A small network was shown many inputs. Here are its activations along a few directions, one row for each input.
Each table varies a few parts of the input and shows all the possible inputs, shuffled.
A made-up example of a description, with smaller parts first: one of 4 places along a line, together with either a single point or one of 11 places around a ring or (one of 3 separate values, together with one of 8 places around a ring).
Shared parts are said once, and a part with two or three values counts as separate values.
In the rows, 128 means zero.

Other details of the inputs shift rows strongly along two fixed directions, in all tables alike. That doesn't count.

Table:
row 1: [141 137 133 128 133 128 135 114 126 133 123 132]
row 2: [134 122 121 124 128 126 138 120 120 134 116 130]
row 3: [135 117 114 122 137 124 130 131 122 134 113 136]
row 4: [131 132 141 131 136 124 126 122 121 142 129 133]
row 5: [119 136 122 142 103 147 122 173 143  95 164 112]
row 6: [133 120 121 123 132 123 141 125 123 131 112 135]
row 7: [126 117 119 127 130 126 123 128 112 138 123 138]
row 8: [133 132 143 127 138 119 127 121 121 137 132 133]
row 9: [135 132 133 127 138 123 121 120 116 132 133 141]
row 10: [ 35 129 152 118  97 114  52  61 205  70  68 114]
row 11: [134 145 133 134 109 146 139 165 152  87 161 108]
row 12: [128 128 129 125 130 125 138 116 124 143 127 126]
row 13: [126 121 131 131 130 124 128 122 120 146 129 130]
row 14: [118 129 119 140 100 149 123 174 143  99 165 112]
row 15: [138 123 116 127 132 128 124 120 124 139 123 130]
row 16: [127 129 135 133 133 121 127 122 119 143 129 130]
row 17: [126 147 137 135 109 148 141 169 150 101 163 104]
row 18: [139 130 119 130 135 126 124 119 123 136 124 130]
row 19: [125 115 120 125 134 123 126 133 114 136 120 143]
row 20: [136 119 114 123 134 127 127 126 120 136 116 130]
row 21: [138 134 127 130 130 125 136 114 124 134 122 130]
row 22: [122 114 129 126 137 121 133 132 118 140 119 135]
row 23: [133 132 131 130 135 128 120 121 117 137 130 140]
row 24: [129 147 139 131 112 142 143 168 149  97 166 105]
row 25: [124 121 127 120 135 121 143 126 123 137 117 131]
row 26: [142 134 126 128 139 130 123 118 125 134 124 133]
row 27: [144 133 128 125 143 125 125 117 125 129 127 134]
row 28: [137 126 124 127 126 127 136 115 124 137 122 129]
row 29: [123 116 128 128 133 124 130 127 116 142 123 130]
row 30: [125 123 127 122 132 124 140 121 121 140 120 126]
Description of these inputs: one of 5 places around a ring, together with one of 6 places along a line.
Question: The inputs of row 22 and row 3 match in every part but the place on the ring of 5. If row 4 is changed in the same way as row 22 into row 3, which row does it become?
Answer: row 26
Question: Change only the place on the line of 6 in row 21. List by row number the other rows that result.
Answer: row 1, row 2, row 6, row 11, row 28

Table:
row 31: [107 147 157 138 118 128  79 121 145  81 140 148]
row 32: [110 122 103 128  90 139 132 111 161 100 104 101]
row 33: [143 122 135  97 159  93 148  40 108 150  54 168]
row 34: [232 109  76 123 196 124 182 157  33 216 141 165]
row 35: [ 93 148 170 131 123 123 105 119 160 117 146 107]
row 36: [115 162 170 140 130 128  84 115 163 109 149 113]
row 37: [141 142 119 161 102 155 107 163 120 123 187 119]
row 38: [130 165 153 124 130 133 108 106 180  97 131 101]
row 39: [155 146  97 144 100 160 133 155 137 108 166 107]
row 40: [123 151 137 122 118 134 104 112 160  69 120 136]
row 41: [150 149 145 135 120 148 202 201 138 127 185  82]
row 42: [ 70  91 122 128 116 127  77 157 138 113 120 130]
row 43: [124  93 119 123 176  98  67  75  84 184  76 181]
row 44: [116 101 117 118 137 100 143  48  92 196  63 152]
row 45: [ 72  83 108 119 111 125 115 158 150 106  90 119]
row 46: [201 142 132 141 154 132 206 193  39 179 209 156]
row 47: [115 111 128 128 144 100 104  46  81 202  94 164]
row 48: [159 102  79 127 117 155 181 232 127 108 158 100]
row 49: [100 129 142 122 101 132 155 155 149  85 129 123]
row 50: [106 145 152 113 119 126 128  96 193  92  98  89]
Question: The inputs of row 36 and row 43 match in every part but one. If row 35 is changed in the same way as row 36 into row 43, which row does it become?
Answer: row 42
Question: What is each input in this table made of?
Answer: one of 4 places along a line, together with one of 5 places around a ring
